These are the activations of a small neural network, seen along a few directions. Each row is one input.
Each table varies a few parts of the input and shows all the possible inputs, shuffled.
A made-up example of a description, with smaller parts first: line(6) and (point or ring(11) or (values(3) and ring(5))).
Shared parts are said once, and a part with two or three values counts as separate values.

Other details of the inputs shift rows strongly along two fixed directions, in all tables alike. That doesn't count.

Rows:
row 1: [ -1 -14  -1  -3  -1   0  13   5 -10  14  12   0]
row 2: [  0  -3 -14  -6   2  -3  26  12  -6  -3  -5  -5]
row 3: [ -8  -1  -1  -3  -7   2  12   9 -12  17   1   8]
row 4: [-11   0   4 -14  -1 -10  10   6 -11  18  -6   2]
row 5: [  4   1  28 -28 -19  26 -27  -8  51 -23  -6  19]
row 6: [-13 -10 -10  -4   0   4   5   6 -12  13   5   0]
row 7: [-10 -16  -1 -12   7 -10   7   3  -9  14   0  -6]
row 8: [ -6 -17  -3   3   1   3   7  11 -13   8   9  -1]
row 9: [ -2  -8  19 -28 -12  29 -34 -11  52 -27  -2  12]
row 10: [ 25  33  17  63   0  -8 -58 -63  32 -37  -5 -13]
row 11: [ -5  -6   5 -13   0 -10  12   4  -9  19  -2  -1]
row 12: [  3   3  -8 -12  15   5  18   9 -19  -1  -5   1]
row 13: [-11  -1  -1  -1  -8   3   1  18 -20   7   4  -6]
row 14: [  4   1 -10 -13  12   3  17   9 -19  -3  -5   3]
row 15: [ 15  41 -24  75  20 -46   5 -51 -18  -7 -13 -16]
row 16: [ -2  -7   0  -2  -6   1  13   7 -11  18   4   5]
row 17: [ -6   1   5   0 -11   2   5  19 -20   9   1  -2]
row 18: [ -1   0 -10  -5   7   3  28  12  -5   0  -5  -8]
row 19: [  5  -1 -14 -14   8  -3  15  10 -20  -6  -6   6]
row 20: [-17  -9  -5 -14   6  -7   4   3 -10  14  -2  -5]
row 21: [  4   0 -12 -13  10   0  16  10 -20  -5  -6   4]
row 22: [  5   1 -15  -4  13  -4  13  24  -2   7  -2  -5]
row 23: [ -5 -12   4 -13   5 -11  11   2  -8  15   5  -6]
row 24: [  8  28 -13  80  21 -39 -11 -58 -22  11  -1 -13]
row 25: [-5 -8  4 -6 -1 -5 15  5 -9 17  2  6]
row 26: [ 15   2  13 -26 -12  31 -13  -3  55 -41 -10   3]
row 27: [ 18  40  13  61  -1  -6 -62 -62  30 -37  -7 -12]
row 28: [  6  -1 -17  -5  11  -7  12  24  -2   5  -2  -4]
row 29: [ -8  -1   2   1  -8   3  10  15 -15  12   4   7]
row 30: [  6  -2 -19  -5   9 -10  11  24  -3   3  -2  -2]
row 31: [-17  -3  -3  -8   1  -4   9   6 -10  14   2   6]
row 32: [ -5 -14   3  -7   4  -6  14   3  -8  14   9   1]
row 33: [  2   0  18 -25 -21  34 -33  -7  49 -25   0  14]
row 34: [  2   0  21 -21 -22  35 -35  -1  46 -30   3  13]
row 35: [ -1  -7   3   2  -7   3  12  13 -14  13   7   4]
row 36: [  1  35 -16  83  19 -36 -17 -52 -26   6   1 -13]
row 37: [ 14 -10  27 -19 -19  33 -29  -4  48 -30  10   9]
row 38: [ 16  -8  30 -20 -22  31 -34   0  43 -33   7   0]
row 39: [-10 -17  -2  -5   6  -5  10   4  -8  13   4   1]
row 40: [-17  -2  -2 -15   2  -9   6   5 -11  16  -2  -1]
row 41: [  7  -3 -21  -6   6 -13  10  25  -3   2  -2  -1]
row 42: [  0  -5   6   1 -10   1   7  18 -19  10   4  -5]
Each input here is: (values(3) and line(4)) or (line(5) and ring(6)).
Start at row 20 and move only the ring(6) part, one step at a time. The first step leads to row 7. Which rows follow, in order? -> row 23, row 11, row 4, row 40
Which other rows does row 16 become when the ring(6) part takes its other values? List them by row number. -> row 1, row 3, row 6, row 24, row 33

Rows:
row 43: [-32 -18  -5  33  15 -41  29   5 -70  69  19 -29]
row 44: [ -3 -22  15 -68 -23  56  -7  46  14 -38  -2  10]
row 45: [ 31  17  10  29   2 -14 -20  -9  22 -14  -1 -13]
row 46: [ 18  36  12   5   3 -18  -5 -32  16 -16 -21   6]
row 47: [  9  38   2   2   2 -17 -18 -30  13 -15 -24   3]
row 48: [  1  18 -12  17  18  -3 -14 -34  23 -22  -7   4]
row 49: [ -1 -33   7 -66 -15  42 -24  62  33 -24   8  -3]
row 50: [ -3 -43   7 -81   3  37  -7  37  40 -25  -1   2]
row 51: [-37 -74   2 -60  -7   5  39  73 -57  64  32   4]
row 52: [-10 -11 -37  37  33 -35  35  27 -78  32  11 -29]
row 53: [  7  30 -10  14   6 -14 -15 -26  31  -7 -11   5]
row 54: [  6  16 -12  33  -1  -6 -34  -9  18 -24  -3 -10]
row 55: [  1 -19   6 -61 -31  47  -5  59  41 -15   6  15]
row 56: [ -8   5 -34  11  30 -36  63  -5 -84  31  -5 -10]
row 57: [ -2  15 -27  38  13 -34  54  29 -72  46  -3  -6]
row 58: [ -7  15  32  20 -16  -2 -34 -43  -3   0   3   8]
row 59: [ -1  31 -10  11  14  -5 -25 -27  17 -15 -20   6]
row 60: [ 25  17   2  35  -9 -12 -13 -10  26 -16  -4  -5]
row 61: [ -1  35  -3   3  10 -12 -26 -30   8 -23 -20   2]
row 62: [-39  -2  -7  35   6 -27  38   1 -77  69   9 -11]
row 63: [ -9  -2 -37  24  25 -59  60  15 -52  50  -5 -11]
row 64: [  4 -30  12 -74 -10  41  22  34  50 -20   2  22]
row 65: [-22 -42  32 -62 -36  50 -13  30  35   6  23  25]
row 66: [ 25  28  15  25  -3   2  -6 -22   2 -32  -7   0]
row 67: [ 32   4   0  29   9   3 -18 -24  11 -27   7 -18]
row 68: [-38  -8 -13  38   6 -32  37   2 -70  68  22  -7]
row 69: [ 17  15 -10  16  14   0   0 -43  23 -21  -2   3]
row 70: [ 25  23   5  22  -3  10 -11 -30  -5 -35  -4  -4]
row 71: [ -3  28 -15  14  14 -10 -23 -26  26 -15  -8   4]
row 72: [ 26   4  -8  34  -1   4 -11 -25  15 -30   3 -11]
row 73: [ 25  24   8  33   1   8  -5 -20  11 -24  -7   4]
row 74: [ -7  11  25  28 -12   5 -33 -40   6   8   3  12]
row 75: [ 16  38   6  20 -11  -5 -25 -13   3 -21 -14  -2]
row 76: [-18  16 -40  18  26 -44  49  14 -65  53 -15  -3]
row 77: [ -9 -22   1 -61 -24  51 -13  59  36 -23   9  13]
row 78: [ 23  29   3  34  -7  -4 -10 -11  25 -13   1   3]
row 79: [ 26   8   3  37  -1  -4  -6 -18  22 -26   0  -6]
row 80: [  6 -22  24 -85 -13  38  19  29  32 -28 -10  20]
row 81: [  3  26   0   6  14  -5 -16 -38   4 -30 -19   1]
row 82: [ -4  13  31  19 -15  -3 -36 -43  -6  -1   5  14]
row 83: [-17   0 -46  21  25 -57  48  17 -55  51  -7 -14]
row 84: [ 18  32   5  13   7 -12  -4 -29  26  -8 -21  11]
row 85: [ 16  19  -7  33  -9 -11 -26  -9  23 -15  -6  -9]
row 86: [  6 -47   1 -77 -11  41  14  27  45 -26   1   9]
row 87: [-39   2   0  27   2 -33  37  -2 -86  61   8 -15]
row 88: [  0  -4  27  26  -3  -9 -41 -37  12   8  14  -6]
row 89: [ 32   8  10  32   9  -6 -13 -16  18 -24   4 -14]
row 90: [ 25  19  -2  30   0  16 -10 -27   4 -27  -4   0]
row 91: [ 16  28   0  16   7 -16  -3 -28  35  -7  -9   9]
row 92: [ -1 -10 -29  20  43 -52  61   9 -61  42   3 -20]
row 93: [  5  32  -6  29   0   7 -33 -11   7 -21 -10   1]
row 94: [ -1  16 -16  15  13 -18 -27 -25  28 -18 -13  -4]
row 95: [ -6  -4  19  32 -14  -8 -34 -38  17   5  11   2]
row 96: [ 16  18  -3   9  15 -24 -25 -24  29  -7 -13 -11]
row 97: [-52 -68  -1 -54 -19  10  54  72 -46  64  24  -7]
row 98: [ -6   5  19  31 -12  -1 -33 -39  13   7  17  16]
row 99: [ -9  -2  21  32 -15  -6 -32 -38  19   6   9  -5]
row 100: [-23 -32  45 -73 -41  49 -14  26  19  -2   9  16]
row 101: [-16 -52  40 -67 -28  41 -21  32  35   6  20   2]
row 102: [  8  19  -8  35   4   9 -21 -17  13 -28   3  -2]
row 103: [ 18  19  -5  13  14   4  -2 -44  14 -21 -14   5]
row 104: [ -4   1 -35  34  21 -47  33  34 -69  47   6 -27]
row 105: [-30 -24 -17  39   6 -43  29   3 -73  64  21  -3]
row 106: [-17   5 -39  39  24 -21  43  23 -84  32   0 -11]
row 107: [ 24  15  -7  34   0  12  -8 -26  13 -27   8  -2]
row 108: [-17 -41  35 -65 -35  52 -18  29  24   5  12  33]
row 109: [  6  16  -8   9  23 -19 -34 -24  23 -16  -9 -12]
row 110: [ 19   8  -1  19  13 -16   1 -34  32 -20 -10  -1]
row 111: [-21 -43 -19 -69  11  10  85  72 -47  40  -1  13]
row 112: [-10 -27   5 -78  -6  50   1  33  34 -24 -12  20]
row 113: [ 24  37  15  23 -11  -6 -13 -15   6 -22 -12   1]
row 114: [-23 -36  39 -65 -37  55 -13  29  28   6   9  21]
row 115: [  5  36   1  20  -4   0 -33 -13  -2 -29 -10  -4]
row 116: [ 25   3  -4  11  23 -10 -11 -40  21 -21  -3 -13]
row 117: [-28 -38  35 -61 -38  52  -8  30  39   8  19  12]
row 118: [-36 -61 -36 -68  13   4  66  77 -44  33   5  -1]
row 119: [ 16  34  -1  29  -8   2 -24 -11  13 -13 -14   2]
row 120: [ 25  17   6  11  16 -26 -13 -25  32  -8 -11  -8]
row 121: [ -3 -43   3 -57 -21  50  -7  52  34 -33   6   4]
row 122: [-16 -47 -20 -49  -3  19  80  91 -48  34  21   6]
Changing only one part turns row 84 into row 46. The same change can be made to row 74. Which row results? -> row 58
Changing only one part turns row 117 into row 43. The same change can be made to row 77. Which row results? -> row 49
Describe the family of inputs behind these rows. -> line(5) and (line(4) or (values(2) and ring(6)))
Which other rows does row 72 become when the ring(6) part takes its other values? List them by row number. -> row 54, row 60, row 79, row 85, row 121
Start at row 80 and move only the line(5) part, one step at a time. The first step leads to row 111. Which rows follow, in order? -> row 64, row 110, row 92
Start at row 116 and move only the line(5) part, one step at a time. The first step leads to row 86. Which rows follow, in order? -> row 69, row 103, row 56
Which other rows does row 88 become when the line(4) part takes its other values? List them by row number. -> row 43, row 51, row 101
